A small network was trained on invented records. Each row is its activation on one of them, seen along a few directions.
Each row is followed by the record's values for the fields L, E, S, Z, G.
Not every record has every field; a missing one is left out.
Other fields move the rows too, some of them a lot.
Strong random noise was added to every row along 17 fixed directions; ignore it. To show where, here is one row again and again, with new noise each time:
[-152   95  -34 -516 -308 -172  -88 -788  173 -297  450 -352 -484 -428
  353  250  -58 -183  679 -226   -6 -673  372   60  110  151 -166  107
 -123]
[  16 -185 -223  -12 -338 -364  618  414  231 -300   96  -57 -125 -300
 -603  -62 -142 -489 -176 -568  500 -567  358 -371  370 -156  -80 -211
 -474]
[-422   92  -76  107 -258 -255 -423    2 -290  109  810 -212  440  153
 -603  150 -316  -55   91 -118 -130 -713  345 -122 -138  141    3 -118
  -69]
[ 100  -65  159 -140  -38  -49  548  -55 -325 -113  171  -52 -344  -56
 -446 -129  -78   71  157  315 -170   11  151  -82 -120 -312   31  -53
  278]
[ 193 -254   38  557 -126    0 -195  461 -197  412  428  -67  205  -86
 -197  227 -107 -244 -375  198 -136  -72  222 -344 -430  -27  108 -109
   22]
[-309  676   10 -167  543   -4  115  135 -433 -840  158  737  199  674
   31 -292  734   81  383 -420  231  582  203 -363  291 -222  103   36
  213]
[-113 -128   39  103 -253  188   -5 -221  290 -191  143  516  336  282
   -9   54  124  349  137 -401  133 -452 -118  228 -222  -25  177 -139
 -504]
[-268  107   38   69   97 -105 -253 -345  309  -41  468  226 -257  177
 -178  480   20 -255  551  -17  247 -407  297 -361 -317 -127  186  193
 -239]
[-228   78   76 -306   -5  354  524  201  -77 -576 -322  -73   -9 -307
 -283  265 -508 -217 -609  -64 -163   19  547   16  491  125  377  284
 -626]
[ 337 -442   13   56 -427  -43  223  -33  136 -296 -134    7  -63 -312
  169  216 -338 -330  232 -277  624 -386  200 -255  305   33  291 -279
 -327]
[  10  -87  122 -635 -293 -367 -230 -178  168 -208 -356 -357 -320  240
  336  174  -91 -215  398  554 -129  220  -56 -322  548   67  240  131
  613]
[-426   37   63  195  418 -228 -875   68 -512  170  554   42   46  112
 -624  351 -296 -328 -384  -99  510  143  -75  127  235 -666 -443 -188
  -78]
[ 341 -323  220 -438 -223  326 -179  216  164 -212  -50  108 -136  354
  270  410  427 -286  -44   75 -280 -610  623 -302  522  439  197   74
 -171]
[-218  197    9 -152 -791 -229    9  409  321 -575  159    7   99  112
  360  174  -24 -258 -165 -239  -18  -47  528 -538  340  290  122  -14
 -227]
[ 520 -544   68  280 -244 -433 -339  450  145  439  277 -114  113 -338
  234  451  -10 -811  184 -193  428 -345   60 -591 -226   58  335 -111
 -535]
[ -97 -215  173   12   22  222   27    9  342  364  196    3 -636 -114
 -186  145 -107   -8 -282  182  -15   73 -125  162 -311 -204 -178   41
  -98]
[-245   11  -51 -150  -20   -9  104  298  108   13  234  -34  129  -88
  -60 -236  209  103 -257 -349  -99  -70   86   91 -124  277   48  -23
 -243]
[-554  283   24  -29  292  -20 -142 -279  141  112  -31  -64 -590 -183
  -82  120 -145  267  -57  -86   -7  473    4  113 -393 -152 -596  243
   72]
[-372 -148   38 -201 -374 -375   92  379  271 -143  -34 -202  200   37
  -47 -112   45  313 -115  114   15   30  452 -291 -219  474  392  -63
   51]

[-457  150   33   29   58  535 -199 -474  748 -502 -279  585 -408  223
  581  310  478  725  -65 -328  234 -109  673  143 -202  295 -359  115
 -280] -> L is l2, E is e1, S is s2, G is g2
[-129 -128 -128 -172  402   97  358 -385  514  -16 -414   24 -209 -180
  -76 -198   29   63 -120  270  140  468 -793  442  -12 -422  368  170
   57] -> L is l1, E is e2, S is s1, Z is z3, G is g2
[ 163 -422 -271  -18   99  247  199  204  853  206 -437  104 -457  113
 -100 -102  356 -189 -658 -149    3 -231 -363  245  222 -163 -292    7
  -78] -> L is l1, E is e2, S is s1, Z is z1, G is g1
[ 180 -193  146  375   47   78 -112   23  -15  261 -174   16  -89 -135
 -280  587 -412 -271   64  334  183  101  156 -416 -257  -18   81   91
 -144] -> L is l2, E is e2, S is s2, Z is z3, G is g1
[-230  -76 -187  -80   35   46 -183 -167  539  134 -286 -152 -191  194
  -31    8 -250   92   81  216   96 -124 -192   38   77  306  194   68
  272] -> L is l2, E is e1, S is s2, Z is z1, G is g3
[ 107   23  169 -232   84 -102  237  275   40  292 -442   14    8   20
   36 -207   13  113   55   34 -253  395 -395   49 -106   80   51  198
 -152] -> L is l2, E is e1, S is s2, Z is z2, G is g1
[-226  225  -83   84  653  118  223   71 -120 -142  116  141   86   57
 -217 -110  414  -55  -21  -48   36  356  219 -183 -143  -28  298  155
   82] -> L is l2, E is e1, S is s2, G is g1
[-222  321 -371  376  164  495  252  -69  357  149  482  202  -72  161
 -517  -94  -51 -177  -21 -291 -266 -599   -7  -44 -191  179  -22  153
  -34] -> L is l1, E is e1, S is s2, Z is z3, G is g1
[ 461 -371  220 -186   82  -65   67   89  -77  119 -126  263   11  220
   51   85  297  -27  512 -193   73 -325 -101 -117 -230   48  169  -62
 -436] -> L is l2, E is e2, S is s2, Z is z1, G is g2
[ -27 -267 -206 -103  716  250  -29 -389  -56 -205 -102 -323 -251 -465
   32   54  176  -13  -89  328  365  -23  488  128  165  161  310  -17
  449] -> L is l1, E is e2, S is s2, G is g2
[-187  229 -264  223 -699 -669 -382  170  380   22  155 -215  472  272
  314   10  -30 -297 -224   61 -442   21 -295 -320  130 -399  -19   65
  273] -> L is l1, E is e1, S is s2, Z is z2, G is g2
[  46  403  -77 -248 -206 -150 -437 -296  208 -146  599   -3   90   99
  722  -55  335 -433  510 -158 -132  -97 -419   33  197   -9  162   87
   54] -> L is l1, E is e2, S is s2, Z is z2, G is g3
[ 157 -359  225 -592  151 -370 -518 -490  217  240 -480  162  -97  420
  104  188  660  361  382  190  -70 -237 -399  390   29 -292 -402  102
    3] -> L is l2, E is e2, S is s1, Z is z2, G is g4
[ -80 -280 -125  169  -65 -385 -450 -137  181  209 -147 -178 -263 -135
  -35  151 -149  147 -154  159  309   85  -99  138 -299 -266 -412 -144
  182] -> L is l1, E is e2, S is s2, Z is z1, G is g3
[ 242 -205   36   23  400 -426   63  359 -551    8 -751   97  475  240
 -543  -75 -227 -136   59  118  378  446 -430 -244  342 -361  255  -82
   68] -> L is l2, E is e1, S is s1, G is g3
[-237 -247  550 -614 -218  438 -360   83  187   95 -231  176   40  821
  125   26  -24  586  113  368 -235  184 -300  275  205  522  433  -60
   24] -> L is l2, E is e1, S is s2, Z is z3, G is g2
[ 513  -11  -66 -161  -98  200  146 -255 -310   84  402 -212   65 -311
  326 -253  109 -394 -121   83 -454 -227 -449  457  495 -422   45  -63
  141] -> L is l2, E is e1, S is s2, Z is z2, G is g2
[  38 -285 -161   49  -69 -205 -168  110 -163 -229 -240  -24  279   -8
  -31 -186  163  185 -319  -58  414   73   94   81  413  -45 -158 -423
  428] -> L is l1, E is e2, S is s2, Z is z3, G is g1
[ -95 -360  319 -145  175  184   48  368  100  -10  243  532   29  517
 -494 -243  228   65 -279 -132  564  -69 -275  373  226 -469  330 -380
 -380] -> L is l1, E is e2, S is s2, Z is z2, G is g1
[-136 -312  -75 -262  -77  379  -74 -277  109 -271 -590  -65  158   83
   68 -125 -290  470 -134 -277  262 -199  -69  430  610  387   -6 -244
   24] -> L is l2, E is e2, S is s2, G is g2
[ 157  -84   12 -267  329  368   95   78  -54  202 -152    5 -113    8
   77 -306  303   86  -12 -287 -156   10 -390  366  176  302 -205   11
  -37] -> L is l1, E is e1, S is s1, Z is z3, G is g4
[-129  -59 -277  319 -122  145 -381  149  521  169  147    8 -289  264
  -72  140  -76 -164 -281   23  256 -315  152 -193  169  155 -256 -137
  282] -> L is l2, E is e1, S is s2, Z is z1, G is g3
[ 170 -240 -282  193 -348  -48   81   91  131  263  173 -370    1 -248
   67 -391 -242 -147  -97 -111  240  -83 -392   14  195   91  -69 -402
  476] -> L is l2, E is e2, S is s2, G is g2
[-310  293  343 -119 -236  387 -106  -76  -85  216  716   70 -358  311
 -124  -65 -435   -6  129  228 -235  199 -433  196  -25 -111   38  -24
   47] -> L is l2, E is e1, S is s1, Z is z3, G is g2
[ 275 -221 -167  281 -157  410   29 -251  632  178   49  126   52   32
  240  202  171  -78 -218  424 -216 -305 -215  141 -157   27  395   74
   96] -> L is l2, E is e2, S is s2, G is g4
[-786  -22 -106  129  148 -410 -342  525  410  304  577 -330  -86 -222
 -678  166  123  -51 -681  114  248   48  566 -245 -462  145 -123   11
 -141] -> L is l1, E is e2, S is s2, Z is z3, G is g2
[ -34  257   26 -900  213 -100  131  266   -1 -218  -22 -237  -77  -32
  302 -329  362 -558   35 -255 -150  427 -450   18  790  185  240  202
 -130] -> L is l2, E is e2, S is s1, Z is z3, G is g2
[-133  325 -135  -23 -566  124 -164 -186  195  -75  423  -71   30  237
  220 -205 -304  -89   90  -50 -166 -228 -356  160  426   27 -106 -146
  305] -> L is l2, E is e1, S is s2, Z is z2, G is g4
[ 435   12  207   44 -444 -403   97  352 -258 -305  -50  258  421  118
  271   94   -4 -385   82  145   47  459 -279 -345  176 -397  354  -94
 -187] -> L is l2, E is e2, S is s2, G is g1
[-124  399  240 -117  -11  680  236 -681  198 -460  149  638 -246  189
  108  420 -235   22  540  -66  -11 -155  -47  190   17  -97  308  304
 -623] -> L is l2, E is e1, S is s2, Z is z3, G is g4
[-112   49 -220  355 -322  213  563   76  -87  126  458 -311   47 -470
 -257 -612 -622   64 -336  -80   72   -2 -306  323 -146  -29  175 -327
  168] -> L is l2, E is e2, S is s1, Z is z2, G is g3
[ 129   -1  277  133 -823 -668 -514   96  427   46 -232  448  156  568
  439  531  264   41  653 -156  -11   63 -187 -651 -433 -155 -334   58
 -378] -> L is l2, E is e2, S is s2, Z is z3, G is g3

Which values does each new row have?
[ 146  140 -122  555  130  278   22   35 -598 -156  655  229  424  457
 -479   19  400   85 -214  323 -498 -397  573 -266 -115 -279   -1 -150
  571] -> L is l2, E is e1, S is s2, G is g2
[   1  -25   73  550 -385  165 -125   -3 -128  -11  -76    2 -205  145
  312 -143 -264  344 -306  292   71  605  -49  -55  -72 -337 -439 -352
  849] -> L is l1, E is e2, S is s1, Z is z2, G is g1
[-691  219  -72  210 -261 -485 -472   74  864   54  119  156 -349  270
   12   80   24  151 -287  142  594  415  -89 -128 -103 -432 -300  -65
  184] -> L is l2, E is e1, S is s2, Z is z2, G is g3
[ 247  119 -108  -40 -154  453  296  187   27  -79  318 -163 -334 -390
  672 -500 -398 -414   91 -466  205  426 -692  188  199  327  175 -231
    6] -> L is l1, E is e2, S is s2, Z is z1, G is g2
[  23  231   57   14  122   69  123 -242  200  270  362  131 -133  125
 -313  126 -429 -492  595   52    0 -353 -463  -56  -95 -243  518  276
 -380] -> L is l2, E is e1, S is s2, Z is z2, G is g3
[-321  278   92  112  -91   13   45  384  153  226  558  249  -13  176
   -9 -408  190  164   -1 -515   61  151 -318   82 -458   60 -138 -102
 -353] -> L is l2, E is e1, S is s1, Z is z2, G is g3
[  -8   75   61   75   25 -158  313   42  -54 -131   16   23 -132 -203
  -63   68   -3 -146   84 -177   17   43  235 -193 -245 -275   19  119
 -284] -> L is l1, E is e2, S is s2, Z is z2, G is g3
[-233  -19  305 -257 -226  117  402  134 -150 -291  620 -168 -406  -68
 -244 -256 -346  -22 -122  580  286  195  392   11  215 -207  618 -265
  294] -> L is l2, E is e2, S is s2, Z is z2, G is g2
[ 446 -214  -14    2 -271  115  429  140  426  231   -8 -252 -311 -324
  481 -110   93 -418   73  364 -138  269 -309 -234 -121  122  541   28
  233] -> L is l2, E is e2, S is s2, Z is z3, G is g3
[  73 -148   53  208  168  470  330  -70  143  389  -46  173 -426  422
 -777  -83 -282  144   67  542  -91 -117 -337   28  -82 -175   91  -50
  464] -> L is l2, E is e1, S is s2, Z is z3, G is g3
[  20  348 -284  599  177   75  -85 -271  381  113  -70  246 -132  -61
  296  225  148 -147   39  212 -163  389 -256 -210 -518 -288 -169  364
  237] -> L is l1, E is e2, S is s1, Z is z3, G is g4
[ -50  236 -342  297 -414  289 -176 -416  307  -14  290  -50 -120  277
  151   29 -370  -81  334  -72 -289 -540 -104 -124   -3  283 -170  -16
  504] -> L is l1, E is e2, S is s2, Z is z1, G is g1
[-224  -61  -93   21  -92  352 -187   82  -76   55  683   89  356  192
 -241 -334   37  209 -292 -140   44 -421 -116  481   99  261  210 -362
   86] -> L is l1, E is e2, S is s2, Z is z3, G is g4
[ -84  332 -117  186  178  301  234 -242 -238 -164  128 -259   -3 -273
  502 -213 -285   43   19  481 -349  623   -2  -40 -202  131  567  186
  598] -> L is l2, E is e1, S is s1, Z is z1, G is g2
[-238 -221  260 -482 -357 -358  301  -68  226  115  -71 -416 -465 -424
 -244   64 -195  338   13  237 -148 -119  204  231 -378  168 -220  102
 -313] -> L is l1, E is e1, S is s1, Z is z3, G is g4
[  12   52  130    4  269  177  255  499 -237  191  -15 -110 -104 -310
  131 -133  -19 -183 -388 -239 -147  291  206  -66  -90   80   46  142
 -346] -> L is l2, E is e1, S is s1, Z is z2, G is g2
